  4.549    0.466   12.333    7.283   11.174   13.578    2.438    7.088    6.226    4.804    2.143   15.226    0.917    7.547
 13.439   12.711    5.222    9.563    7.787    8.367   11.320   10.851    9.670   12.624   10.377    5.426   13.077    9.438
 11.740   12.647    6.247    9.310    8.234    8.807   10.114    8.875    8.603   10.749    8.776    7.018   10.965    9.438
 18.612   25.851   -8.100   -9.929    3.540   18.497   15.351  -12.520  -13.175  -28.964    2.421    3.295   -1.141   -2.448
 -3.407  -14.210   17.303    5.539   16.486   16.112   -3.125    3.693    2.004   -1.208   -2.939   28.400   -8.431    8.183
 -1.405   -9.518   15.071    6.979   14.974   15.442    0.434    6.800    4.184    1.840   -1.901   23.739   -5.664    6.903
 16.862   21.825    1.916   11.385    3.937    6.748   14.968   11.247   13.608   15.288   13.895   -0.144   18.444   10.718
value 18.444

 0.1   0.7   0.8   0.0   1.4  -0.3
 0.6  -0.2   0.9   0.5   0.9   0.0
-0.2   1.1   0.5  -0.4   1.5  -0.4
 0.0  -0.2  -1.6  -0.2  -0.5  -0.8
-0.8  -0.1   0.5  -0.1  -1.1  -1.2
-0.9  -0.3  -1.4   0.5   0.0  -0.1
 0.8  -1.3   0.9   0.7   1.1  -0.3
 0.2  -0.1   0.6  -0.9  -0.4   1.5
 0.9   0.5   0.5   0.6  -0.5   1.0
 0.1  -0.1  -1.0  -0.2  -0.2  -0.5
value -0.2

 -45.683  -238.858  -205.715  -256.151  -119.275  -141.817   -71.238  -223.057  -218.076  -168.092   -76.032  -172.273
-175.956   -90.406  -131.557   -48.378  -210.487  -165.875  -256.151  -192.042  -168.495  -208.874  -206.362  -168.068
-200.142   -37.662   -77.340    72.664  -221.997  -133.614  -256.151  -213.019  -160.117  -240.852  -204.103  -181.855
-243.716   -92.366  -135.879     8.181  -256.151  -189.800  -256.151  -256.151  -217.115  -256.151  -256.151  -232.886
 -67.042  -194.867  -145.838  -202.643  -128.925   -97.159  -171.267  -256.151  -223.586  -218.329   -57.367  -202.986
-241.437    13.667   -50.747   174.839  -256.151  -139.635  -256.151  -227.293  -158.127  -256.151  -247.684  -193.243
-159.529  -256.151  -256.151  -256.151  -137.659  -229.055     1.698   -88.662  -154.813   -82.288  -181.401  -132.705
value -181.401

-10.24   13.54   19.24   11.53    1.88    4.50    1.15  -13.91
 -9.15  -17.81   13.58   27.29   25.26  -17.91   -8.04   11.28
 -3.96    8.03   12.83    4.83    1.71    4.41   -2.55    6.54
  1.91    4.60    7.57    7.37    8.63   14.27   13.80   -0.04
 14.67    4.42   -7.71    4.94  -14.68   -2.49    8.26   15.00
 11.27   16.55    8.34    3.76    2.41   13.74   11.78    6.37
  1.18    4.13    8.36    0.03    1.87    4.62   -5.06   20.17
  2.38    2.44    6.48   -1.80    2.05    4.38   -6.25   26.10
  4.63    4.92    7.52    9.09    6.25   17.11   15.61   -1.10
 -0.92    5.82   10.02    2.16    1.83    4.06   -4.24   15.32
 -2.21   -5.93   11.93   19.39   17.48   -6.96   -0.83    9.80
value -0.83

 170.41  -177.39   112.29  -191.51   -53.60   160.79    81.41    56.32   100.03    55.60   -74.07   -47.39
  45.97  -205.05   -71.87  -128.93  -150.51   147.39    33.72   -39.51    10.37   127.90   -20.55    70.01
  45.97    25.48  -126.43  -218.34   -71.77   147.39  -163.84    97.39   -29.08    81.12    10.94   145.97
  65.12    62.37    23.62  -254.10    13.03   201.01   -48.03   220.60    -3.98    17.32    -4.80    49.29
 275.71    43.93    91.83    -3.75    61.49   245.69    13.29    28.94    64.17   115.14   -64.62   -54.30
 275.71    43.93    91.83    -3.75    61.49   245.69    13.29    28.94    64.17   115.14   -64.62   -54.30
 -49.75  -112.84   -99.15  -200.46  -120.23    84.83   -61.65    49.48    56.99   174.69   -77.22    56.20
  84.26    80.81   -24.12  -155.75    31.20   259.09   -48.03   247.97    49.82     8.81   -86.66    70.01
 170.41    34.71     3.16    32.01   -17.26   209.94   142.73    83.70    17.54   115.14   -61.47  -102.64
 179.99  -186.61    71.37   -12.69    31.20   196.54    33.72    97.39   100.03    85.37  -124.44  -109.55
 275.71    43.93    91.83    -3.75    61.49   245.69    13.29    28.94    64.17   115.14   -64.62   -54.30
 -11.46  -103.61    30.45  -209.40   -23.31   183.13    95.04    76.86   100.03    30.08   -36.29   -68.11
value -36.29

 -9.1  -24.4   -7.2   -6.4   -6.3   -6.5   -8.3   -6.5   -7.8  -10.7   -3.3   25.2   10.3   -7.9   -7.1
 -7.3  -24.4   -8.1   -4.2   12.5   20.6   -3.8  -10.0   -8.0  -22.4   -9.7   -8.9   -9.3   -6.1   -8.2
 -8.1  -24.4   -7.5   -6.3   -7.1   -7.1   -7.6   -6.6   -8.3   -2.3   -2.8   25.6    8.7   -8.5   -7.4
 -5.8  -24.4   -7.6   -9.3   -7.3   -8.5   -7.0   -5.9   17.1   -1.4   18.0   -5.9   -7.0   -8.6   -8.5
 -6.4  -24.4   -7.8   -5.1   -7.1   -9.4   -8.3   -8.6   -4.1  -20.7   -6.2   -5.5   20.7   12.4   -6.2
 -8.8  -24.4   -8.1   -6.3   -6.9    4.7   27.0   -3.4  -10.0  -11.5   -8.7   -9.8  -10.2   -9.4   -7.2
 -8.1  -24.4   -7.7   -8.4   -6.9   -5.9   -7.4   -5.4   -8.3   -3.1    8.6   24.4   -1.7   -9.3   -7.8
 -6.8  -24.4    2.9   26.4   -1.7   -7.1   -9.3   -7.1   -6.8  -15.6   -6.2   -8.1   -8.6   -7.4   -8.7
value -7.4
